These are the activations of a small neural network, seen along a few directions. Each row is one input.
In each table, some parts of the input vary, and every possible input appears once, in random order.
Descriptions start from the smaller parts, as in this example, which fits no table here: one of 8 places around a ring, together with either a single point or one of 9 places along a line or (one of 3 separate values, together with one of 4 places along a line).
Shared parts are said once, and a part with two or three values counts as separate values.

Other details of the inputs shift rows strongly along two fixed directions, in all tables alike. That doesn't count.
To show where, the next rows are all for the same input, with only those details redrawn:
[ 46   7   4   5   0 -33   5   8 -12 -26  15 -10]
[-123  -32  -75   -5   10  104  -31   -8   -3   82  -71    1]
[ 45   7   3   5   0 -32   5   8 -12 -26  15 -10]
[-51 -19 -49   1   9  49 -15   0  -7  37 -39  -4]
[-38  31  36 -12 -39  -8 -22  -8 -17   9  24 -11]
[ 47  15  16   2  -8 -41   4   6 -13 -30  25 -11]
[-31  34  41 -12 -42 -15 -20  -8 -17   3  30 -11]
[ 28 -24 -50  11  28   8   6  12  -6  -3 -26  -6]

Rows:
x1: [ 63   6  13   5   0 -46  17   8 -18 -39  30  -3]
x2: [ 11 -18 -15 -10  27   5  -1  15  19  -5 -15   4]
x3: [  4   8   8   5   6   0   7  -1  -2 -12  -2  13]
x4: [ 49   1  16 -10  14 -34   1  17  17 -33  11  -1]
x5: [-82  28  94 -25 -68   7  -5 -38  26  41  54  11]
x6: [ 20 -10  12  23   2   5  35 -25  26   5   7  17]
x7: [  4 -27 -56   9  27  25   1   9  -5  12 -35  -5]
x8: [-100   60   77  -28  -80   -1  -47  -21  -19   28   41  -14]
x9: [-20   0 -18   7  15  26  -7   1  11   7 -34   6]
x10: [ 28 -32 -22  22   8   8  36 -19  12  17   0   2]
x11: [ 26 -30 -29  -5  39   4   8  18  17  -9 -21   9]
x12: [ 25  20  26   6   0 -24   7   1  -1 -27  12   8]
x13: [ 21  12  17   0 -12 -28   1   3 -17 -17  23  -6]
x14: [ 21  -2 -17  12  25   5   7   6   8 -13 -22   7]
x15: [  8 -35 -32  -7  37  17   8  16  15   0 -23  14]
Describe the family of inputs behind these rows. -> one of 3 separate values, together with either a single point or one of 4 places along a line
The inputs of x1 and x3 match in every part but the choice among 3 separate values. If x13 is changed in the same way as x1 into x3, which row does it become? -> x12
Which other rows agree with x4 in the choice among 3 separate values? List them by row number. -> x2, x5, x11, x15
Which other rows does x2 become when the choice among 3 separate values takes its other values? List them by row number. -> x7, x14

Rows:
x16: [ 15 -39 -43  14  31  23  25  -3   7  20 -17   7]
x17: [-51 -12 -21 -19   5  34 -28   9   6  19 -26  -7]
x18: [ 26   7  10  13   9  -8   3  -4  36 -14 -13  -6]
x19: [ 28 -20 -70  25  38  16  12   9 -24  -4 -44   2]
x20: [-60  35  61   1 -58   9  -6 -31  -8  27  38  15]
x21: [ 62   9  37  12   7 -43  23   3  14 -46  28  19]
x22: [ 69   7  -4   9   3 -44   9  12 -21 -42  24 -18]
x23: [-57 -18 -13  -7  11  53   0   0  18  36 -26  21]
x24: [-103    0  -21  -21   -9   57  -48   -1   -5   38  -31    1]
x25: [ -4  28  61  -2 -43 -23  11 -21  -5  -3  50   5]
x26: [-59  31  55 -39 -48  -6 -41  -2   0  12  29 -14]
x27: [-39 -11 -42  21   8  59  -3 -25  26  51 -51 -10]
x28: [ 50   1 -25   9  36 -16   3  20 -13 -38 -24   7]
x29: [ 33 -36 -27   8  22  -6  32  -3   5   7  -2   5]
x30: [-22  40  63 -22 -69 -40 -24 -14 -18  -1  57 -23]
x31: [ 58 -27   3  -2  29 -34  29  14  17 -24   8   8]
x32: [-23 -17   4  -9  12  19   4   2  17  14  -4  11]
x33: [ 70  10  -2   3  29 -37   4  24 -11 -54   1  -1]
x34: [  6  29  36 -10 -40 -37 -10   0 -18  -9  43 -21]
x35: [  1 -17 -63  17  28  26   5  11 -22  11 -40  -2]
The inputs of x30 and x26 match in every part but one. If x27 is changed in the same way as x30 into x26, which row does it become? -> x18
Describe the family of inputs behind these rows. -> one of 2 separate values, together with either a single point or one of 4 places along a line or one of 5 places along a line
Which other rows does x20 become when the place on the line of 4 takes its other values? List them by row number. -> x16, x25, x29
